A small network was shown many inputs. Here are its activations along a few directions, one row for each input.
In each table, some parts of the input vary, and every possible input appears once, in random order.
Descriptions start from the smaller parts, as in this example, which fits no table here: ring(5) and (point or (values(2) and line(4)) or line(11)).
Shared parts are said once, and a part with two or three values counts as separate values.
In the rows, zero is written as 128.

Other details of the inputs vary at random and push rows far along two fixed directions, the same in every table; ignore that.

Rows:
R1: [ 81 123  86  50 129 166 212 150 132 105 158]
R2: [117  54 115  94 167 118 126 123  69 222  83]
R3: [ 86  32 156  87 128 126  98 128 108 146 112]
R4: [ 93  50 179 103 119 141 109 126  66 136 110]
R5: [161 187  54 153 152 120 122 107 173  59 167]
R6: [ 75 127 115  49 123 166 198 176 149 107 169]
R7: [100  48 147 115 151  96 154  86  63 194 124]
R8: [150 164 175 197 159  84  52  94 151 216 105]
R9: [185 185  84 145 105 112  97 154 201  59 139]
R10: [105  30 128  93 133 143 102  94  81 156 114]
R11: [176 145 148 201 109 118  16 107 116 129 109]
R12: [103  98 110  95  91 165 231 130 132  75 153]
R13: [101  47 152 109 127 138 115  96  49 138  98]
R14: [129  33 164 133  68 143 124 133  97 157 110]
R15: [143 170 174 159 182  56  34  88 115 157 120]
R16: [166 145 148 202 113  98  16 111 126 122  95]
R17: [165 188  82 183 134 109 154  92 170  63 171]
R18: [155 124 134 175 163 122   9  70 135 151 142]
R19: [ 97 152 121  78 122 184 225 193 113 118 116]
R20: [ 75  57 192 106 133 103 134 113  99 192 123]
R21: [121 106 106 100  67 188 194 185 108  59 120]
R22: [187 123  97 189 122 120  10  75 130 149 112]
R23: [133 221  91 135 160 144 115 124 187 100 187]
R24: [178 185  71 165 101 162  95 141 188  69 155]
R25: [145 222 133 146 146  83 150 122 198  94 175]
R26: [193 180  65 198  96 117 147 114 168  67 149]
R27: [100  65 158  83 144 146 109 148  96 226  95]
R28: [ 85  97 140  92  88 146 220 161 156  71 149]
R29: [138 155 178 186 158  92  48  69 137 191 156]
R30: [160 157 137 172 183 122  19  93 133 223 112]
R31: [183 140 121 205 117 116  23  78  97 131  97]
R32: [195 127 154 201 109  71  42  93 150 140 112]
R33: [163 186  84 160  97 133  91 155 205  64 142]
R34: [160 177 142 188 176 107  38  77  95 203  87]
R35: [161 232  98 124 160 108 126 161 207 118 135]
R36: [127 105 119  80  70 138 198 198 121  48 104]
R37: [ 87 135  94  74 139 136 233 155  91  83 142]
R38: [140 220 105 116 164  94 117 137 201  89 171]
R39: [ 84  69 159  96 150 126 121  97  42 178 104]
R40: [ 69  55 163  74 151 114 104 129 102 187 118]
R41: [ 96 101 139  93  84 165 218 157 148  77 164]
R42: [128  91 110 113  54 183 216 169 138  80 140]
R43: [130  90  94 110  52 173 223 152 130  79 131]
R44: [ 83 124 132  82 113 165 237 152 136 111 171]
R45: [118  66 188 102 139  93 145 134  99 219  83]
R46: [186 197  61 185 108 122 125 130 139  45 130]
R47: [119  90  95  78  64 183 178 193 148  77 137]
R48: [107  68 187 116 128 134 137 131  94 231  99]
R49: [110  81 182  87 151 100 127 152  70 196  63]
R50: [ 72 145 139  66 118 161 209 177 117  89 153]
R51: [140 233  98 138 152 129 120 162 211 123 138]
R52: [148 211 111 167 134 149 114 121 158  48 162]
R53: [155 211 124 148 138  99 116 134 171  38 146]
R54: [133 212 124 162 130 120 109 134 176  43 149]
R55: [161 127 162 207 145 111  39  54 132 156 146]
R56: [ 96  33 155  87 125 145  96 124  98 154 125]
R57: [134  81  49  86  85 158 202 171 123  69 126]
R58: [176 153 131 208 178  76  68  64 113 221 106]
R59: [158 205  77 170 147 115 133 109 141  42 152]
R60: [ 89  83 183 102 144 120 118 152  74 202  65]
R61: [ 95  45 119  84 169 107 122 101  65 190 120]
R62: [140 223 102 163 140 124 155  92 177 103 181]
R63: [ 77 143 126  71 126 170 215 168 109  88 152]
R64: [102 136  80  59 126 179 220 174 138 134 122]
R65: [113  34 184 105 119  94 135 112 102 146 113]
R66: [114  71 138 111 161 113 138 124  37 205  67]
R67: [108  31 156  73 136 105 104 128 104 141 109]
R68: [161 235  96 171 137 137 165 117 183 131 146]
R69: [ 99  86 181 102 140 140 118 149  66 207  81]
R70: [166 159 165 204 166 110  49  77 130 228 116]
R71: [ 62 144 139  66 122 142 210 181 126  83 139]
R72: [168 188 112 190  79 122 123 140 202  68 146]
Each input here is: values(3) and line(4) and line(6).
- Changing only the line(6) part turns R53 into R52. The same change can be made to R25. Which row results? => R44
- Which other rows does R67 become when the line(6) part takes its other values? List them by row number. => R3, R5, R10, R18, R56
- Which other rows does R23 become when the line(6) part takes its other values? List them by row number. => R1, R6, R38, R40, R61
- Which other rows does R2 become when the values(3) part takes its other values? List them by row number. => R58, R66

Rows:
R73: [108 115 125 109 145 129 152 124 104 138 130]
R74: [140  92 113 127 100 144 139 138 109 124 104]
R75: [113 108 128 106 137 131 153 118 113 138 134]
R76: [118 107 132 101 124 136 125 151 123 136 114]
R77: [106 100 145 110 123 133 137 126 121 118 134]
R78: [115 108 144 112 113 138 137 148 124 135 117]
R79: [140 190 104 137 143 134 147 140 148 121 132]
R80: [153 152  91 154 112 136 132 119 144  76 146]
R81: [124 108 148 115 111 131 142 148 123 137 115]
R82: [109 104 135 115 124 125 148 125 119 129 134]
R83: [135 167 126 140 123 123 138 129 160  87 154]
R84: [140 176 114 143 124 130 144 144 164 112 135]
R85: [129  91 156 143 156  99  37  89 101 169 118]
R86: [164 174 130 181 157 104  60  93 140 172 124]
- Describe the family of inputs behind these rows. => values(2) and (point or line(6))
- Changing only the values(2) part turns R76 into R85. The same change can be made to R74. Which row results? => R80

Rows:
R87: [137 182 130 128 144 131 123 147 148 139 118]
R88: [147 146 105 150 122 139 121 120 144 116 144]
R89: [101  89 135  93 118 139 146 146 102  97 126]
R90: [133 165 146 147 130 109 139 132 153 124 135]
R91: [109 116 126  90 132 146 174 153 108 158 118]
R92: [135 178 128 128 141 130 122 145 151 142 132]
R93: [131  50 170 134 128 123  59 117  72 195  73]
R94: [125 158 127 128 144 114 120 125 155 114 149]
R95: [142 105 148 179 158  99  36  61 109 188 118]
R96: [107  99 129  98 107 147 155 163 120 137 111]
R97: [111  91 155 114  97 140 167 148 113 116 123]
R98: [131 161 142 156 116 119 131 128 149 115 134]
R99: [147 134 121 143 113 128 111 120 157  93 144]
R100: [123 176 120 126 163 117 129 116 127 116 144]
R101: [144 165 105 148 128 135 127 135 138 126 113]
R102: [112 100 115 104 112 148 166 152 109 141 112]
R103: [146 154 129 164 116 127 137 117 134 108 138]
R104: [112 108 134  91 123 137 163 168 120 143  99]
R105: [118 175 134 119 158 115 119 128 138 112 144]
R106: [ 92  91 134  92 117 139 153 140 119 118 133]
R107: [134 170 115 132 148 130 134 121 148 144 147]
R108: [149 100 148 177 154 101  27  62  96 171 123]
R109: [156 145 125 164 106 119 135 115 136  99 133]
R110: [106  90 121  99 123 140 157 135  91 101 127]
R111: [142 145 119 143 116 138 111 132 155 112 143]
R112: [121  73 118 105 104 144 162 127 114 109 130]
R113: [115  81 117  99 113 132 156 133  93  92 123]
R114: [134 155 114 138 147 121 135 113 153 126 147]
R115: [112  81 123 105 115 152 164 129 113 119 134]
R116: [120  58 181 142 145  93  97  91  69 211  94]
R117: [127 154 109 142 135 126 124 110 140 109 148]
R118: [130 155 128 133 143 119 124 124 164 122 146]
R119: [128 167 121 131 155 129 136 111 148 134 152]
R120: [129  87 127 102  93 147 150 163 114 115  97]
R121: [136 154 104 147 127 133 126 120 149 126 141]
R122: [ 96  88 136  96 115 144 158 140 128 125 131]
R123: [133 146 124 139 125 131 107 122 147  96 150]
R124: [134  88 113 108  98 148 161 152 103 118  97]
R125: [129  45 168 134 125 121  58 115  75 199  87]
R126: [ 94 102 138  82 137 122 158 149 110 116 125]
R127: [125 159 109 139 142 119 122 115 127  99 138]
R128: [120 170 134 122 152 122 120 123 150 123 153]
R129: [142 136 120 139 115 123 107 120 148  86 146]
R130: [125  96 117 107 109 156 162 154 102 127 102]
R131: [133 178 139 147 142 118 150 118 138 136 140]
R132: [151 119 157 175 147 102  23  98 109 194  84]
R133: [141 143 119 137 122 116 104 125 136  76 137]
R134: [128 177 153 141 137 117 139 130 149 132 140]
R135: [152 137 115 144 106 130 108 129 157 103 139]
R136: [136 124 158 160 180  92  40  63  99 198 126]
R137: [105  99 139 117 107 135 183 136 106 131 120]
R138: [156 138 100 150 111 132 120 118 146 107 140]
R139: [140 165 121 134 134 122 122 148 155 134 127]
R140: [162 145 100 151 110 132 118 131 138 110 125]
R141: [145 165 107 139 139 124 133 136 144 138 128]
R142: [117  76 117 101 106 139 158 127 105 102 132]
R143: [139 158 108 139 140 123 134 123 152 135 142]
R144: [151 145 139 159 101 118 124 126 147  95 133]
R145: [100  96 124  90 135 130 171 132 111 131 135]
R146: [131 153 118 141 122 131 115 130 160 123 140]
R147: [127  83 125 101  91 146 148 162 117 118 110]
R148: [153 154 104 150 120 140 121 134 137 118 130]
R149: [ 99 108 140  83 129 144 164 151 126 152 132]
R150: [121 159 123 134 137 117 110 127 139  95 138]
R151: [128  62 158 129 151 107  82 109  69 219  72]
R152: [124 167 135 126 150 127 125 122 159 130 151]
R153: [134 158 122 133 136 121 122 134 163 131 142]
R154: [107  81 137  99 110 150 153 140 124 115 134]
R155: [128 163 113 131 155 109 129 119 131 108 140]
R156: [111 120 127  90 135 147 175 155 105 155 104]
- Describe the family of inputs behind these rows. => values(2) and line(5) and (point or line(6))
- Changing only the line(5) part turns R132 into R93. The same change can be made to R101. Which row results? => R130
- Changing only the line(5) part turns R123 into R129. The same change can be made to R89. Which row results? => R133
- A walk changes only the line(6) part. It starts at R150 and steps to R106. List the rest of the walk in order. => R122, R146, R96, R132
- Which other rows does R90 become when the values(2) part takes its other values? List them by row number. => R116
